Each row below holds a small network's activations on one input, seen along a few directions.
Each table varies a few parts of the input and shows all the possible inputs, shuffled.
Descriptions start from the smaller parts, as in this example, which fits no table here: line(6) and (point or ring(9) or (values(3) and ring(8))).
Shared parts are said once, and a part with two or three values counts as separate values.

Other details of the inputs vary at random and push rows far along two fixed directions, the same in every table; ignore that.
These rows show it; all are for the same input, with only those details redrawn:
56	-53	3	28	-11	-28	-3	2	29	12	21	3	-5
71	-46	1	42	-27	-28	-11	14	39	8	29	7	-11
82	-51	5	49	-32	-27	-10	23	47	9	37	6	-17
34	-68	7	14	6	-47	19	-18	18	18	14	-6	1
-36	-48	0	-48	89	-22	38	-82	-43	26	-42	-19	43
2	22	-20	-24	47	31	-27	-58	-32	8	-39	2	40
44	70	-36	8	9	62	-71	-26	-17	-8	-23	14	31
61	-54	4	33	-14	-28	-3	6	32	13	25	3	-8

Rows:
x1: -59	-64	54	-25	24	-44	44	-3	40	21	59	-28	55
x2: 15	92	-37	32	-16	60	-63	36	-1	21	-41	2	8
x3: 41	-3	-9	18	1	6	-29	-12	4	-4	3	7	5
x4: 23	98	-61	16	-2	76	-68	12	0	7	-28	18	8
x5: -49	24	37	-22	7	15	-19	6	26	-20	50	-19	53
x6: 15	98	-29	-10	8	48	-64	-3	-25	-2	-20	31	-6
x7: 24	-19	3	53	-38	-35	8	65	42	24	2	-11	-30
x8: 73	-44	21	52	-76	-13	-7	32	33	-39	61	11	-37
x9: 10	-21	37	24	-39	-15	-6	46	75	13	89	-10	41
x10: -30	16	-8	-18	-8	17	13	-4	-12	-31	-10	-3	-19
x11: 32	13	-7	-3	-17	19	2	10	-3	26	10	29	-1
x12: -30	-39	1	-6	19	-46	39	0	11	-2	-4	-15	-37
x13: 27	-13	8	53	-72	-6	9	72	35	5	14	1	-26
x14: -57	-29	8	-70	67	-16	65	-59	-57	36	-33	3	25
x15: 67	-41	-1	38	-21	-18	-17	12	32	8	26	8	-8
x16: -11	25	-15	-25	44	24	-31	-57	-39	-13	-35	2	28
x17: 60	-24	4	30	-26	-32	-1	41	40	38	33	21	-40
x18: -39	-43	20	0	-10	-31	56	21	-4	9	-19	-19	-8
x19: -95	-17	8	-41	70	-36	50	-31	-45	22	-67	-38	10
x20: 35	-10	-13	47	-43	-22	-9	51	49	-8	28	6	-53
x21: 11	20	5	2	4	6	-34	-28	-14	-45	-4	-1	-14
x22: 48	-12	-8	11	-18	29	-10	-13	-4	0	10	11	24
x23: 28	63	-26	-3	-16	78	-61	-27	-34	-33	-12	20	32
x24: -2	-9	53	19	-45	-10	-21	59	74	-30	96	-16	12
x25: -38	-65	35	-42	26	-59	81	-24	-27	8	8	-3	-22
x26: -30	53	-11	-41	44	11	-19	-32	-43	2	-33	15	-4
x27: 32	-20	20	59	-86	-19	12	85	43	-16	29	-5	-49
x28: -3	85	-42	-2	-23	73	-42	5	-15	-30	-22	22	5
x29: 30	105	-19	6	-18	44	-75	17	-12	-26	-3	30	-32
x30: -75	-7	-3	-40	44	6	51	-23	-49	29	-63	-22	39
x31: 28	88	-23	9	-4	62	-89	-22	-26	-50	-13	12	1
x32: -24	-67	20	-30	53	-71	65	-25	-8	46	-6	-1	-16
x33: 9	96	-51	7	-29	86	-53	10	-12	-22	-20	28	11
x34: 27	-28	19	8	-35	-24	25	25	10	3	36	20	-37
x35: -3	14	0	-23	0	13	6	-10	-24	9	-3	26	-2
x36: -8	-84	24	-6	32	-63	39	-36	-4	-3	5	-13	-11
x37: 14	-34	6	33	-42	-13	35	51	26	33	-2	-7	-4
x38: 27	-13	4	55	-42	-29	-1	74	41	15	8	-12	-40
x39: -11	-73	1	11	9	-64	52	16	31	20	10	-10	-35
x40: 2	103	-42	0	-34	80	-54	9	-15	-44	-19	22	-2
x41: 32	-48	28	20	-40	-16	10	0	7	-42	38	0	-27
x42: -31	45	3	7	-10	1	-19	23	-6	-19	-34	-21	-27
x43: -92	-26	35	-67	80	-4	41	-48	0	40	12	-35	100
x44: -66	-38	-17	-58	66	-2	73	-53	-36	37	-46	-15	36
x45: -102	-19	23	-54	47	-19	68	-32	-56	-5	-57	-41	9
x46: -64	-62	58	-26	23	-46	42	-1	37	10	61	-30	48
x47: -36	24	-9	-49	46	44	-5	-77	-69	-27	-40	0	46
x48: -82	60	-11	-36	53	17	-5	-25	-56	-5	-76	-26	13
x49: -18	-86	3	-5	3	-48	84	0	18	27	7	-6	-8
x50: -37	59	-2	-45	42	8	-21	-30	-49	-19	-28	7	-18
x51: -15	23	-16	4	-1	-6	-10	11	5	-27	-4	-7	-40
x52: 45	73	-33	8	-25	91	-74	-18	-27	-27	-9	27	35
x53: 37	-19	26	19	-54	-32	21	39	15	-21	52	14	-59
x54: -3	26	-36	6	9	14	-16	6	6	11	-18	7	-6
The inputs of x11 and x53 match in every part but one. If x17 is changed in the same way as x11 into x53, which row does it become? -> x50
Describe the family of inputs behind these rows. -> line(6) and (point or (values(2) and line(4)))
Which other rows does x22 become when the line(6) part takes its other values? List them by row number. -> x8, x23, x41, x47, x52
Which other rows does x52 become when the values(2) part takes its other values? List them by row number. -> x3
Which other rows does x4 become when the line(6) part takes its other values? List them by row number. -> x12, x20, x39, x51, x54
